Each row below holds a small network's activations on one input, seen along a few directions.
In each table, some parts of the input vary, and every possible input appears once, in random order.
A made-up example of a description, with smaller parts first: one of 2 separate values, together with either a single point or one of 9 places around a ring or (one of 4 places along a line, together with one of 8 places around a ring).
Shared parts are said once, and a part with two or three values counts as separate values.

Other details of the inputs shift rows strongly along two fixed directions, in all tables alike. That doesn't count.

Table:
r1: -100 93 -23 32 -259 54 213 -145 10 -258 -187 -14 144
r2: -119 462 -624 338 832 -139 524 -420 -137 379 171 85 -279
r3: 151 -86 192 -88 117 -26 -339 204 81 192 80 175 -129
r4: 38 -100 -20 -190 101 -187 -360 161 17 88 138 -38 57
r5: -9 13 -81 25 -314 157 245 -132 62 -228 -97 -75 63
r6: 10 -85 238 -61 128 92 -381 162 -2 157 110 20 -181
r7: -8 6 -69 91 -231 -12 183 -170 6 -178 -255 -5 224
r8: -84 -79 155 -198 241 -170 -344 -114 -63 -5 89 19 9
r9: 111 -13 -130 72 -334 66 231 -96 42 -190 -141 -62 85
r10: -24 -173 271 -138 116 30 -259 213 -92 167 128 77 -171
r11: 18 62 -73 80 -274 -34 199 -116 -6 -220 -231 -10 157
r12: 55 -4 -127 74 -338 26 242 -29 107 -151 -173 -107 123
r13: 68 -208 253 41 178 -134 -256 238 -117 100 169 50 -95
r14: -15 -73 92 -233 124 -95 -324 71 53 69 215 -90 -2
r15: 89 81 -64 40 -261 23 240 -75 -49 -203 -204 -53 164
r16: 103 -97 40 -182 94 -188 -330 105 38 97 168 -74 17
r17: 15 -17 169 -253 196 -136 -294 -14 -112 -43 135 -34 -51
r18: -300 441 -596 330 761 -69 515 -440 -27 433 253 36 -288
r19: -79 -83 32 -243 131 -92 -358 127 32 60 186 -52 40
r20: 1 55 70 96 -317 319 208 85 185 -50 -182 134 50
r21: 82 4 13 231 -340 242 147 109 61 -11 -223 3 51
r22: 47 -83 44 155 -349 182 274 153 -30 -2 -203 61 56
r23: -94 -52 105 244 -220 203 302 103 -13 -122 -80 11 64
r24: 43 -62 132 -261 218 -112 -279 18 -45 -79 132 -58 -108
Each input here is: one of 2 separate values, together with either one of 4 places along a line or one of 8 places along a line.
The inputs of r21 and r6 match in every part but the choice among 2 separate values. If r7 is changed in the same way as r21 into r6, which row does it become?
> r8
Start at r19 and move only the place on the line of 8, one step at a time. The first step leads to r14. Which rows follow, in order?
> r18, r5, r24, r17, r1, r8
Which other rows does r14 become when the choice among 2 separate values takes its other values? List them by row number.
> r16

Table:
r25: -67 162 -226 369 348 60 328 6 -39 351 114 141 -174
r26: -149 228 -178 288 333 199 283 -60 11 338 56 184 -236
r27: -32 297 -470 70 343 -137 246 -290 15 167 84 -19 -53
r28: 90 -282 409 -242 346 -197 -714 368 -84 317 298 112 -221
r29: 320 -476 657 -528 -578 -148 -678 289 -25 -531 -177 -110 190
r30: -64 123 -234 384 321 69 307 -17 -78 363 117 82 -224
r31: -39 -40 -70 -32 -662 141 275 -72 147 -445 -292 -183 385
r32: 139 -182 287 -406 389 -412 -778 47 -116 43 238 -18 -130
r33: 40 -67 118 175 -668 402 317 205 116 -194 -340 32 223
r34: 23 -35 159 164 -669 473 316 135 185 -202 -314 32 128
r35: -51 -14 15 23 -612 152 316 -76 59 -465 -319 -150 340
r36: -191 222 -240 149 410 -81 334 -321 -162 62 99 25 -108
r37: 46 -184 183 -527 373 -363 -740 114 -32 55 385 -135 -97
r38: -65 247 -409 111 324 -157 188 -327 4 140 51 7 -23
What do these inputs look like to the network?
> either one of 6 places along a line or (one of 2 separate values, together with one of 4 places along a line)
What sort of input is r29?
> one of 2 separate values, together with one of 4 places along a line
Which other rows does r35 become when the place on the line of 4 takes its other values? List them by row number.
> r31, r36, r37
Start at r27 and move only the place on the line of 4, one step at a time. The first step leads to r38. Which rows follow, in order?
> r32, r29

Table:
r39: 159 -334 461 -238 -386 19 -407 318 -60 -222 -89 -70 89
r40: 29 -19 112 -40 408 -125 -211 72 -130 171 211 66 -214
r41: 70 -125 223 21 -768 310 264 169 129 -405 -372 -12 255
r42: 9 44 -33 -241 409 -206 -321 -173 -44 103 245 -44 -164
r43: -59 254 -281 102 -15 10 343 -318 22 -78 -156 -8 52
r44: 88 32 -43 -193 400 -336 -332 -132 -96 102 162 -16 -143
r45: -51 -43 124 -12 394 -101 -254 10 -56 224 206 95 -224
r46: 9 -55 36 -49 351 -117 -255 90 -88 300 209 82 -181
r47: -143 209 -290 98 24 -25 371 -311 31 -108 -90 -48 177
r48: 177 -322 329 -417 -360 -228 -485 147 28 -385 -52 -173 272
r49: -93 189 -123 245 16 196 425 -95 -22 2 -90 69 -25
r50: -197 222 -313 78 -9 -12 373 -271 21 -114 -35 -86 154
r51: -47 143 -161 253 -9 119 451 -72 -9 38 -96 82 -25
r52: -52 157 -262 269 -61 169 373 -7 48 180 -86 28 26
r53: 151 -309 397 -208 -429 93 -465 356 152 -145 -52 -54 96
r54: -14 -54 84 -45 382 -144 -232 53 -131 266 188 79 -199
r55: -59 -10 120 -52 403 -67 -252 30 -144 226 191 65 -199
r56: -28 -45 75 -12 365 -72 -278 45 -16 257 227 97 -207
r57: -12 176 -249 259 -39 160 402 8 86 124 -67 50 7
r58: 14 21 36 -68 358 -45 -263 132 33 281 225 84 -182
r59: 2 -54 119 24 394 -130 -249 34 -124 187 210 44 -218
r60: -125 186 -346 111 -19 -76 391 -242 -13 -111 -32 -112 158
r61: -103 233 -300 124 18 -27 330 -307 -3 -111 -163 11 147
r62: -151 202 -338 57 -5 56 381 -263 46 -102 -47 -112 63
r63: 54 -143 158 35 -821 347 221 186 131 -319 -375 -31 294
r64: 48 -35 49 -58 369 -123 -224 106 -49 243 228 103 -199
r65: 183 -366 417 -202 -430 20 -426 331 74 -191 -55 -35 84
r66: 211 -291 306 -380 -375 -220 -506 148 -2 -393 -134 -117 247
r67: -43 141 -246 323 -53 159 362 -31 93 142 -67 26 0
r68: 5 194 -335 112 -28 9 379 -292 7 -77 -73 -88 46
r69: -3 -6 70 -77 378 -65 -237 82 -21 239 224 122 -201
r70: -82 165 -373 91 -12 -7 401 -236 11 -100 -45 -136 66
r71: 68 -112 118 46 -825 364 193 233 185 -268 -366 -67 307
r72: 164 -367 467 -198 -405 -7 -404 298 31 -227 -78 -38 67
r73: -46 -26 142 0 405 -76 -265 11 -95 186 212 62 -221
r74: -132 146 -149 240 -25 177 406 -110 -23 86 -121 79 -4
What do these inputs look like to the network?
> one of 2 separate values, together with either one of 6 places around a ring or (one of 3 separate values, together with one of 4 places along a line)
Start at r40 and move only the place on the line of 4, one step at a time. The first step leads to r51. Which rows follow, in order?
> r64, r57
Start at r50 and move only the place on the ring of 6, one step at a time. The first step leads to r62. Which rows follow, in order?
> r42, r43, r61, r47
Which other rows does r73 become when the choice among 3 separate values takes its other values? List them by row number.
> r49, r55
